A small network was trained on made-up records. Each row is its average activation on records with the value named, seen along a few directions.
Related values have similar rows: they may be neighbours, one step apart, or belong to one group.
(in the rows, 500 means zero)
Random noise pushes rows far along 9 fixed directions. That doesn't count. These rows show it; they differ only by the noise:
[618 530 366 586 311 385 173 470 731 663 246 647 558 516 667 415 709 400
 458]
[675 425 336 573 571 594 484 598 494 545 475 441 369 543 389 350 612 578
 426]
[526 103 422 511 497 661 522 551 217 320 693 217 490 494 552 772 665 649
 508]
[690 472 431 343 284 574 682 670 374 463 555 541 369 413 367 630 560 659
 375]
[583 555 623 322 372 486 703 588 228 536 527 701 520 454 563 842 596 400
 645]
[484 594 407 396 419 458 543 553 498 574 415 480 438 500 440 470 582 386
 598]
[587 395 172 364 362 471 407 562 622 571 289  38 333 514 506 312 824 404
 392]
[531 465 527 444 294 540 396 517 436 476 515 610 598 585 398 813 642 422
 716]
[529 497 604 538 362 598 503 515 456 362 621 574 547 582 389 686 467 513
 530]
[794 473 579 607 379 574 325 514 553 534 405 629 517 654 523 636 724 409
 427]
[459 543 511 398 337 534 703 551 468 330 597 295 413 462 471 489 413 521
 340]


Field REVAR:
peko: [533 612 574 559 638 438 396 442 556 676 346 434 467 576 698 383 582 334
 426]
zufis: [458 453 313 596 673 376 408 469 614 545 502 607 636 393 611 130 254 738
 455]
zek: [503 412 263 365 345 496 318 519 668 413 592 302 683 596 219 504 509 628
 666]
lani: [334 661 474 298 363 412 622 530 585 499 443 460 458 481 217 501 454 441
 644]
pitu: [564 458 586 594 473 558 482 441 625 335 512 415 498 629 414 404 449 489
 342]
geko: [301 343 374 605 371 519 388 442 780 285 587 295 505 433 400 259 302 720
 302]
zufin: [552 542 589 522 483 420 497 438 579 397 602 676 639 416 654 461 288 667
 306]
sele: [464 542 525 287 407 468 578 527 483 481 422 397 418 461 449 580 530 355
 448]
varu: [402 434 399 526 450 465 293 469 561 644 397 529 403 401 546 597 549 561
 586]
gumeb: [578 628 524 564 573 485 520 527 596 548 467 503 374 507 555 393 420 512
 307]
goto: [525 588 332 485 744 535 623 562 495 550 511 537 523 537 178 237 441 532
 638]
fad: [565 658 496 288 378 370 644 585 497 527 396 488 552 382 624 476 494 352
 421]
tunez: [164 661 435 339 391 376 379 428 629 590 375 364 521 462 449 443 503 327
 707]
kiv: [662 569 309 371 396 389 266 541 711 688 271 564 563 577 302 403 633 466
 680]
dumal: [459 570 479 385 711 455 754 541 318 576 576 408 497 445 531 405 487 487
 624]
lifik: [385 577 723 463 323 519 466 407 492 439 443 427 467 603 533 747 622 225
 535]
gir: [232 607 491 494 777 535 496 427 529 658 433 407 306 634 188 484 586 293
 934]
bam: [535 342 732 476 697 546 610 466 195 520 582 626 550 494 617 764 512 498
 652]
duva: [452 654 506 593 501 481 470 480 692 529 447 726 446 503 235 304 351 513
 484]
duzi: [391 568 426 331 558 432 557 541 458 618 381 543 399 416 471 439 502 380
 575]
kisu: [573 599 634 604 771 557 576 473 385 483 516 448 589 710 527 462 535 248
 624]
tagul: [585 569 330 511 645 420 433 509 569 775 342 625 451 442 494 351 642 501
 660]
fubet: [520 348 369 418 528 560 534 596 450 524 489 442 334 401 387 440 522 640
 386]
gur: [324 453 508 578 624 516 408 414 448 415 638 391 686 587 556 601 397 517
 727]
faviv: [573 420 306 553 584 532 415 541 469 698 524 756 504 379 351 457 520 783
 683]
mar: [418 308 639 619 462 589 421 426 493 522 514 581 284 449 485 751 586 634
 435]
piv: [539 707 501 487 400 576 536 571 628 583 456 694 447 571 227 452 474 466
 549]
dip: [348 497 546 520 393 434 460 403 505 403 520 276 700 529 754 536 512 363
 433]
REVAR is arranged as 6 separate groups.
Question: Which other values are in the same group as lani? Give them in the order they are listed.
Answer: pitu, geko, goto, duva
Question: Which other values are in the same group as varu? Give them in the order they are listed.
Answer: peko, gumeb, tunez, gur
Question: Which other values are in the same group as lifik? Give them in the order they are listed.
Answer: kisu, piv, dip
Question: Which other values are in the same group as fubet? Give them in the order they are listed.
Answer: sele, fad, duzi
Question: Which other values are in the same group as zufis? Give them in the order they are listed.
Answer: zek, zufin, kiv, bam

Field DOTU:
gakiv: [489 429 411 378 480 611 570 561 552 456 442 169 203 554 140 442 599 508
 432]
bisu: [505 585 355 142 313 502 921 714 275 452 633 567 395 294 257 550 367 676
 532]
dogun: [591 848 560 473 565 671 820 638 566 594 459 484  34 641  21 257 477 409
 379]
feme: [365 446 543 439 474 383 535 447 523 536 444 360 410 363 728 559 489 520
 362]
nal: [442 130 522 831 639 688 102 390 541 529 438 555 318 599 394 640 706 574
 509]
boba: [ 87 594 542 599 536 359 324 291 784 507 369 340 495 496 580 283 376 306
 526]
zusu: [718 759 540 357 485 544 673 615 391 565 452 522 563 663 369 548 636 224
 659]
nud: [248 264 353 368 642 301 576 511 222 715 458 634 470 136 809 648 512 661
 700]
lupug: [254 589 500 720 608 416 256 378 674 590 344 604 505 534 666 267 450 311
 605]
rifo: [358 590 668 611 475 455 424 388 680 559 424 677 270 397 546 458 319 608
 291]
DOTU is arranged as a line.
Question: What is the length, in steps, of the shortest route from dogun to feme?
Answer: 8
Question: List every value one step from bisu, in the order listed.
Answer: nal, lupug
Question: List every value one step from boba, in the order listed.
Answer: gakiv, nud

Field RUFI:
ganag: [535 573 463 434 562 528 704 547 467 463 667 544 587 505 277 469 408 628
 593]
gebeg: [300 380 525 613 577 553 374 442 559 470 488 308 318 520 530 491 490 539
 411]
gat: [538 449 499 374 212 480 400 507 518 424 423 437 575 470 577 629 533 457
 384]
vibaz: [697 502 548 490 499 527 626 548 463 381 579 606 677 534 511 528 446 526
 456]
rabo: [199 673 417 566 486 430 414 439 662 550 494 540 469 518 343 333 340 472
 752]
lupu: [652 468 497 548 670 495 489 524 406 605 502 616 534 466 625 576 516 585
 519]
febon: [581 266 486 425 481 496 366 522 510 751 250 500 157 407 487 683 779 526
 364]
ses: [665 525 584 509 325 542 576 571 443 347 605 787 684 535 446 649 421 578
 431]
gage: [307 748 527 396 543 365 691 495 330 501 585 438 770 459 727 471 408 256
 776]
bati: [369 601 604 578 446 481 583 476 561 476 569 665 387 366 505 443 239 740
 383]
kose: [851 460 391 508 615 514 529 557 528 513 493 505 583 518 453 259 514 638
 352]
vit: [354 473 560 604 621 484 535 402 416 369 669 526 593 470 615 463 389 497
 598]
savef: [347 499 349 354 279 507 504 614 480 532 514 552 297 312 350 555 453 695
 420]
rapa: [560 272 507 587 653 613 467 470 477 397 540 258 358 501 591 424 513 573
 229]
tolid: [409 227 398 630 429 547 439 514 396 417 621 523 592 403 632 621 557 687
 483]
A value of RUFI combines one of 5 hidden first parts with one of 3 second parts; all combinations occur once.
Question: Changing only the second part turns gebeg into savef. vit has the same second part as gebeg; what does that change turn vit into?
Answer: tolid
Question: Changing only the second part turns rabo into gage. rapa has the same second part as rabo; what does that change turn rapa into?
Answer: gat
